These are the activations of a small neural network, seen along a few directions. Each row is one input.
In each table, some parts of the input vary, and every possible input appears once, in random order.
Descriptions start from the smaller parts, as in this example, which fits no table here: line(6) and (point or line(11) or (values(3) and ring(5))).
Shared parts are said once, and a part with two or three values counts as separate values.

Other details of the inputs vary at random and push rows far along three fixed directions, the same in every table; ignore that.

A family of inputs:
R1: [-41 -51  52  10  12   6 -25   1 -23   1  23]
R2: [ -1 -38   4 -17  -1 -12   2 -52   8 -10  -1]
R3: [-24 -50 -27  38   3  -2 -17  29 -12  23 -12]
R4: [ 18 -19 -14  -2 -18  16   7 -57  -5  -8  -8]
R5: [ -1  14   2 -18 -22   9  24   2  20  -9 -14]
R6: [ 12  38 -36  14 -25  10  19  16  10  12 -23]
R7: [-37   0  -7  48  14 -16  -6  60  -6  25  -1]
R8: [ 22 -20  -3 -12   2 -15   5 -61   3 -10   8]
R9: [-36  -8  20   5  29 -13 -16  44 -10   9  10]
R10: [  3 -25   1   3  -1   4  -9 -51   9  -8  -8]
R11: [ 31  14 -38  10  -9   7  -1 -24 -16  -3  -2]
R12: [ 20 -10 -38   8  -1 -11   7   0   3  -2  -7]
R13: [ 19 -24   9   3   3   2 -11 -45   5  -5   2]
R14: [ -4 -16  40 -30  -4   3   0 -21   1 -18  14]
R15: [ 29 -29   5 -24  -7   2  -8 -55 -11 -14   6]
R16: [-31  -8 -13  52   8   0  -7  58 -14  23  -2]
R17: [-31 -19  21  27  16  -2 -30  45  -1  12   7]
R18: [ 19 -15 -23   7  -6   3   6  -8  -7  -6 -10]
R19: [  2  48  24 -27  -4  16  15  11   5  -8  11]
R20: [ 23  38 -16  -8  -3  15   5   9  -8   4   0]
R21: [-23  24  88 -41  -4  -9  25 -34  26 -17  18]
R22: [-31 -14   9  12  29 -14 -22  49 -12  19   9]
R23: [-24 -68  22  20  24 -25 -25 -24 -14  14  15]
R24: [-12  70  40 -18 -28  20  43  61  26 -13 -14]
R25: [-34 -28 -31  52  13 -16 -16  18 -11  29  -6]
R26: [ 16  53   0 -19 -13  26  16  42   2  -2  -5]
R27: [  0  22   1  -8 -26  20  24   0  15  -5 -10]
R28: [-26 -11 -14  21  18   7 -16  79 -16  15   6]
R29: [ -2  63  18 -16 -26  21  27  57  17  -9  -3]
R30: [ 12 -37   0 -23  -3 -11   3 -73   4 -15  -8]
R31: [-16 -48 -50  59  13  -1 -31  12  -6  22  -5]
R32: [ 21  28  -4 -28  -5  14   9  22   0  -7  -6]
R33: [-57  -5  26  14   8 -17   2  48  13  12 -10]
R34: [ 24  -7 -35  -1  -1 -12  -6   2  -6   0  -8]
R35: [ 32 -14   5 -21  13  10 -21 -59  -5 -12  12]
R36: [ 17  17   5 -16 -17   6  22  10  12  -8 -12]
R37: [ 44  26 -67  11  -6  24   2  13 -21   1  -9]
R38: [-44 -23  64  -7  31 -11 -23   0 -13  12  29]
R39: [ -1  27   5 -28   7  -2   9  36   9  -8   2]
R40: [ 13  33   9 -12  -6   8   2   3  15 -17  -6]
R41: [ 37  22 -71  13  -6 -11   2   6  -2   2  -8]
R42: [ 11 -39  14 -13  -2   1   1 -47  -4 -13  10]
R43: [-10  55  37 -14 -18  11  33  28  23  -7   0]
R44: [-38 -55  63   9   7   5 -14  -6 -13   7  20]
R45: [ 13  25  -2  -2 -21  17  23  11   8  -7  -3]
R46: [ 38  11 -46  21 -14   6   7 -17  -8   9  -9]
R47: [ -6 -33  19  -6  -6   4  -2 -73  -3  -4  11]
R48: [ 36   4 -52  -2  -4  -9   1  -7  -6  -9 -13]
R49: [ 33 -13 -20 -27  13  -5  -6 -43 -13 -15   2]
R50: [ 25  -6 -48   4 -17   7  11 -19   1  -4 -24]
R51: [-12 -46 -33  38  13  -3 -28  32 -29  13   1]
R52: [-26 -71   8  29  27 -25 -26 -22 -19  11  13]
R53: [ -3 -26  13 -20  -4 -12   5 -35  12  -4  -9]
R54: [ 16  19   1 -18 -10  -9  22   9  18  -8 -14]
R55: [ 10 -16  15 -14  13   9 -13 -53 -23  -7  19]
R56: [-23  45 104 -55 -16   8  22  -7  22 -20  14]
R57: [ 34  -3 -46   3  -4 -10  11 -14   0  -7 -16]
R58: [-66  17  34  10   3 -14  11  78  26  14  -7]
R59: [-12  69  61 -45  -1  18  18  40  34 -21   5]
R60: [ 21  45 -34  16 -11  -8  19  20  10  12 -14]
R61: [ 13  32   8 -12  -8   9   2   4  19 -15   1]
R62: [ 37   9 -43  19  -4   6   0 -15   6  -6 -14]
R63: [ 11  37  -6 -15  -6 -11  11  12   9 -10  -8]
R64: [-34   8 -13  32  26  -8 -17  65 -13  27  14]
R65: [  7  12 -33  17 -24  17  12  20   3  11 -20]
R66: [ 24   2 -48   6 -11 -12   8 -24   8   7 -21]
R67: [ 25  -5 -35  -4   7  10  -7   4 -19  -4  -3]
R68: [-36 -20  16  19  17 -21 -21  45  -6  17   7]
R69: [  5  39  24 -31  -8  26  16  17   3 -12   9]
R70: [-26  11  66 -37  -9  -7  19 -53  25 -12  10]
R71: [ 12  14 -23  -8  13  -7  -3   8  -4   1   6]
R72: [ 23   2 -24   4  15  11 -18 -10  -8  -5   1]
R73: [  0  10  60 -62   7  -3   8 -19  11 -20   9]
R74: [ 15  52 -17   0 -12  -7  10  23   8   7  -7]
R75: [-37   6  13  18  27  -9 -16  46 -14  18  12]
R76: [ 10 -23   5  -8 -10   5   3 -83  -5  -8   0]
R77: [ -8 -24 -45  54   3   8 -26  58 -29  27  -1]
R78: [ 38   9 -47  19  -6   7   1 -13  10  -4  -8]
R79: [ 26 -24  -7 -25   1 -12  -4 -53  -3 -18   8]
R80: [-35 -68  10  31  18 -20 -29 -42 -16  25  12]
R81: [ 31  20 -53  14  -5  -9  -2 -17  -8   5   1]
R82: [-47 -20  52   8  20 -17 -18   5 -10   7  21]
R83: [ 15  31 -11  -2 -13   9   8  -2  -1  -4   4]
R84: [-53 -46  79  -4  12  -2 -19 -19  16   1   9]
Description of these inputs: values(3) and line(4) and (point or ring(6)).
Q: Changing only the values(3) part turns R65 into R4. The same change can be made to R60. Which row results?
A: R7
Q: Changing only the values(3) part turns R48 into R79. The same change can be made to R55. Which row results?
A: R19
Q: Changing only the values(3) part turns R43 into R46. The same change can be made to R58. Which row results?
A: R66
Q: Change only the line(4) part in R27. List by row number the other rows that result.
A: R29, R45, R69
Q: Change only the values(3) part in R28. List by row number the other rows that result.
A: R32, R67
Q: Change only the ring(6) part in R50. List by row number the other rows that result.
A: R4, R25, R30, R33, R76

A family of inputs:
R85: [-17  20  23 -32  -8  44   6  -9   4 -12   2]
R86: [ -1 -37 -47   9 -10  -7  -6 -71   4  -3 -17]
R87: [ 53 -11 -60   2 -31  16  31 -28 -13   0 -10]
R88: [-19  17  28 -32 -14  30  20 -24  26  -4  -7]
R89: [-36 -23  42 -34  29 -11   2 -39  17  -6  -4]
R90: [  9 -27 -37 -23  29 -12 -26 -54  -7  -2  16]
R91: [ -1  34  15  19 -17  27  18  68  37  -4 -15]
R92: [-43  35  21  30 -18 -20  19  33  18  11  -4]
R93: [-65 -10 -13  33  35  13 -33  90 -23  17   1]
R94: [-14 -33  72 -50   9   1   2 -32 -27 -30  28]
R95: [ -3  11  59 -22  12   1  -4 -52 -19 -19  34]
R96: [ 54  36 -39   8 -18  -7  -8 -31 -17  25 -18]
R97: [-17 -21 -22  62   9  16 -23  20 -38  29  25]
R98: [ 40 -43 -42  27 -16 -13 -12 -72  12 -20 -12]
R99: [ 28 -35 -20  -4 -16  22   7 -30 -33  -7  12]
R100: [ 58   3 -70 -23  -2 -22  11 -19 -16 -11   8]
R101: [-16 -59  -1  54  22 -12 -63  52 -16  35 -11]
R102: [  7  55  25 -14   2  -9  29  47  53 -17 -22]
R103: [ 45  19 -84   8  -7 -19  34  22  -5   5 -29]
R104: [ -9  77  21  -7   1 -18  40  32  29   7  -9]
R105: [-24   7  40  17  -8  11  13  -7   3  16  16]
R106: [-32 -78  20  44  46   0 -60  21 -29  -3  27]
R107: [ 18  13  44 -53 -25  -9  14  -4  -3   0 -16]
R108: [ 33  55 -76  -3 -17  12  -6  36   4  26 -49]
R109: [  7  10  50 -39  15 -14  -7  -6  33 -28  21]
R110: [  8 -18  61 -18  -5  32  -7 -36  11 -30  19]
R111: [-36 -27  -5  41  41 -34 -35  28 -23  30  39]
R112: [-26  30  -1   1 -38 -17  44  66  20  -4 -23]
Q: Changing only one part turns R108 into R96. The same change can be made to R86. Which row results?
A: R92
Q: What do these inputs look like to the network?
A: values(4) and (point or ring(6))
Q: Change only the ring(6) part in R109. List by row number the other rows that result.
A: R91, R98, R102, R106, R110
Q: A walk changes only the ring(6) part. It starts at R100 and steps to R94. List the rest of the walk in order.
A: R99, R87, R112, R103
